A small network was shown many inputs. Here are its activations along a few directions, one row for each input.
Each table varies a few parts of the input and shows all the possible inputs, shuffled.
Descriptions start from the smaller parts, as in this example, which fits no table here: line(4) and (point or line(9) or (values(3) and ring(8))).
Shared parts are said once, and a part with two or three values counts as separate values.
In the rows, zero is written as 128.

Rows:
r1: [ 72 167 103 128 104 179  96 165  80 119 129]
r2: [166 146 163 164 106  79 191  58 160 120 138]
r3: [140 156  72  97 100 200 100 170  96 146 121]
r4: [138 130 184 101 148 114 171 110 161 128 173]
r5: [ 81 150  92 153 119 175 130 180 133 169 154]
r6: [ 95  27  63 147 159 131  47 204 155  92  74]
r7: [159 122 184 135 145  73 175  62 107 153 140]
r8: [161  34 159 100 198  58  76 148 184  60  87]
r9: [196 146 155  48 142 137 137  95 125 105 141]
r10: [ 94 139  98 178 109 137 139 128  86 197 109]
r11: [130 152 194  79 138 121 126  89 112  81 150]
r12: [103 166  69 205  69 131 147 126 137 166 119]
The inputs of r3 and r9 match in every part but one. If r10 is changed in the same way as r3 into r9, which row does it become?
> r7
Describe the family of inputs behind these rows.
> values(2) and (point or line(5))
Which other rows does r11 become when the values(2) part takes its other values? List them by row number.
> r1

Rows:
r13: [117 132 187  38 161 133 107 107 127  81 169]
r14: [161 188 155  87 127 169 188  91  95 166 171]
r15: [111  95 172 209 155  41 155 106 141 122 131]
r16: [ 86 166 161 169  89 104 193  63 138 172 159]
r17: [171 107 125 176 144  39 137 106 177 141 101]
r18: [185 193 137  87  98 162 165  73 104 105 141]
r19: [176  78 110 185 130  61 144  81 169  97  98]
r20: [ 61 168  41 209  53 196 136 189 132 192 142]
r21: [ 94  94 153 188 154  49 150  82 177 130 131]
r22: [106 209 180  90 121 152 170  74 110 137 173]
r23: [189  48 144  97 157  95  99 114 176  48  82]
r24: [151  72 128 185 160  68 168 100 162 160 129]
r25: [ 81 211  63 129  85 245 112 199 104 156 157]
r26: [166 151 118 166  66 115 188  62 132 141 127]
r27: [197 116 144  35 137 144 101 105 120  48 137]
r28: [134 133 205  59 162 125 112 131  92  73 169]
r29: [ 75  65  61 132 147 170  56 249 176  94  92]
r30: [181 222 152  78 111 141 158  97 111 148 143]
r31: [103 167 179 190  90  96 199  87 103 165 160]
r32: [185  78 159  88 171  73  93 138 184  92  84]
r33: [ 96 118  69  74 131 198  36 193  56 117 103]
r34: [173 111 161  35 166 151 125 123 113 110 167]
r35: [142 145 135 166  95 122 211  81 124 202 157]
r36: [108  64 187 100 182  84 106 116 184  81 114]
r37: [193 146 158  27 150 122  95 129 128  91 138]
r38: [ 68 152  43 210  57 171 119 146  69 213  96]
r39: [122 210 198 110 122 144 176  98  75 130 174]
r40: [ 87 134  66  72 126 223  53 236 120  96 150]
r41: [165  43 162  97 187 102 124 132 169 111 113]
r42: [ 84  50  64 134 152 145  39 206 110 115  45]
r43: [ 72  80  30 225 122 112  81 170 105 167  62]
r44: [162 179 132 158  79  94 181  86 138 183 130]
r45: [ 88 195  66 130  90 220  94 156  41 178 110]
r46: [126  65 206 121 183  76 111 140 148  73 115]
r47: [ 63  96  27 224 118 137  97 214 170 146 110]
Describe the family of inputs behind these rows.
> ring(5) and (values(2) or line(5))
The inputs of r35 and r34 match in every part but the ring(5) part. If r31 is changed in the same way as r35 into r34, which row does it become?
> r28
List by row number the other rows that have the ring(5) part in common with r30.
> r14, r18, r22, r25, r39, r45
Which other rows does r29 become when the values(2) part takes its other values? List them by row number.
> r42

Rows:
r48: [192 122 185  97 119  97 190  52 173 100 192]
r49: [ 80 223 143 128 104 167 142 125  77 110 164]
r50: [118 138  89 164  96 103 177 113 101 184 165]
r51: [120 185 103 112  65 165 121 118  72 115 166]
r52: [ 78 177 129 179 133 106 198 120 105 177 163]
r53: [107 197 142 151 141 182 145 115  88 172 170]
r54: [144 122 106  85 123 176 100 223 136 124 112]
r55: [131 132  91 119 114 160  80 189  94  62 110]
r56: [ 92 213 158  96 112 183 161 158 117 169 166]
r57: [ 73  71 114 189 141  83  65 168 186 124  99]
r58: [142  97 106 211 112  90 105 173 167 129  86]
r59: [131 179  63 104  93 166  96 126 100  94 100]
r60: [118 115  82 152  95 159 144  99 119 151  69]
r61: [ 89 188 159 215 100  99 167 108 146 173 143]
r62: [143 169  79  71 102 183 116 162 142 156 103]
r63: [ 76  95 114  64 151 168  61 217 156 120 124]
r64: [ 61  58  85 151 175  90  96 179 144 129 121]
r65: [161 104  89 143 155 175  85 179 106 128 115]
r66: [150 159 223 112 153 100 209  60 176  96 188]
r67: [119  68 110 167 117 153 128 162 113 119  78]
r68: [206 116 147  88 150  97 166  61 200  81 129]
r69: [207  72 173 102 173  92 149 121 191  49 137]
r70: [132 175 119  80  74 182 140 152 113 175 168]
r71: [141 144  79 195  90  95 121 110 174 162  77]
r72: [ 92  78  97 121 182 167  45 174 127 123 128]
r73: [140  48 180  82 200  85 110 116 207  46 147]
r74: [107 122 122 159  67 158 169  91  91 169 136]
r75: [130 131  49 157 125 103 153 122 130 166  99]
r76: [ 51  42 118 145 145 144  88 157 133 114  91]
r77: [129 149 120 201  62  96 147 101 143 179 144]
r78: [147 158 102 135 104 180 124 108  84 178 172]
r79: [ 63 105 100  97 142 151  40 183 115  59 122]
r80: [206 128 174  67 156  68 132  53 122 113  87]
r81: [159 151  61 127 133 181 100 117 112 160 106]
r82: [139  58 208  61 205  57  76 109 132  76 106]
r83: [192 133 212  75 125  69 156  46  95 133 152]
r84: [207  82 201  81 178  63 115 114 114  81  96]
r85: [ 67 161 162 174 104 159 189  98  95 163 135]
r86: [131  84  76 173 147  98 136 185 124 134 108]
r87: [150 170 250  91 159  73 176  54 100 128 148]
The inputs of r73 and r48 match in every part but one. If r79 is changed in the same way as r73 into r48, which row does it become?
> r51
Describe the family of inputs behind these rows.
> line(5) and (values(2) or line(6))
List by row number the other rows that have the line(5) part in common with r49.
> r52, r53, r56, r61, r66, r85, r87
Which other rows does r54 become when the line(6) part takes its other values? List them by row number.
> r55, r58, r65, r67, r86

Rows:
r88: [130 197 227 106 134 104 183  59 110 132 176]
r89: [132 110  92 180 129 100 106 157 126 144  91]
r90: [128  89 127  94 150 152  87 184 154  70 116]
r91: [ 81 191  95 138 100 180 139 157 107 172 174]
r92: [122 140  86 142  89 147 117 105 110 121 107]
r93: [ 88  89  94 174 134 123 109 162 141 173  94]
r94: [204 191 179  88 119 122 201  53 131 154 166]
r95: [148  88 108  99 164 131  65 179 112  92  93]
r96: [108 197 117 135  80 182 153 150 116 151 156]
r97: [149  84 237  59 192  65 115  98 146  55 146]
r98: [141  95 106  77 147 134  60 150 144  68  90]
r99: [ 84 172 101 132  98 180 134 152  89 199 136]
r100: [103  69 110  94 170 154  70 184 127 119  94]
r101: [101  86 105  99 172 152  76 188 146  92 132]
r102: [ 85 107  87 181 136 120 114 167 161 145 132]
r103: [111 111 109 178 114 121 129 161 169 124 114]
r104: [204 127 166 110 127 100 194  43 135 128 147]
r105: [ 81 129  84 163 111 163 130 145 112 147 153]
r106: [129 132  88 163 105 143 122 135  77 145 111]
r107: [131 109 216 142 163  35 163  76 160 105 137]
r108: [205 102 168 124 148  53 180  69 182 127 127]
r109: [223  77 189  42 176  84 129  91 168  77 138]
r110: [121 202  97 118  79 164 127 117 105 147 128]
r111: [129 194  99 139  94 160 131 147  73 171 132]
r112: [108 134 106 160  90 164 144 138 120 125 135]
r113: [ 84 111  90 157 109 164 125 140  93 174 114]
r114: [125 118  89 159 113 105 101 128 158 121  88]
r115: [129 133 215 128 141  82 177  50 113 106 157]
Describe the family of inputs behind these rows.
> line(4) and (values(2) or ring(5))
Which other rows does r95 become when the line(4) part takes its other values? List them by row number.
> r89, r106, r111
Which other rows does r107 become when the values(2) part takes its other values? List them by row number.
> r108
Which other rows does r88 become when the values(2) part takes its other values? List them by row number.
> r94
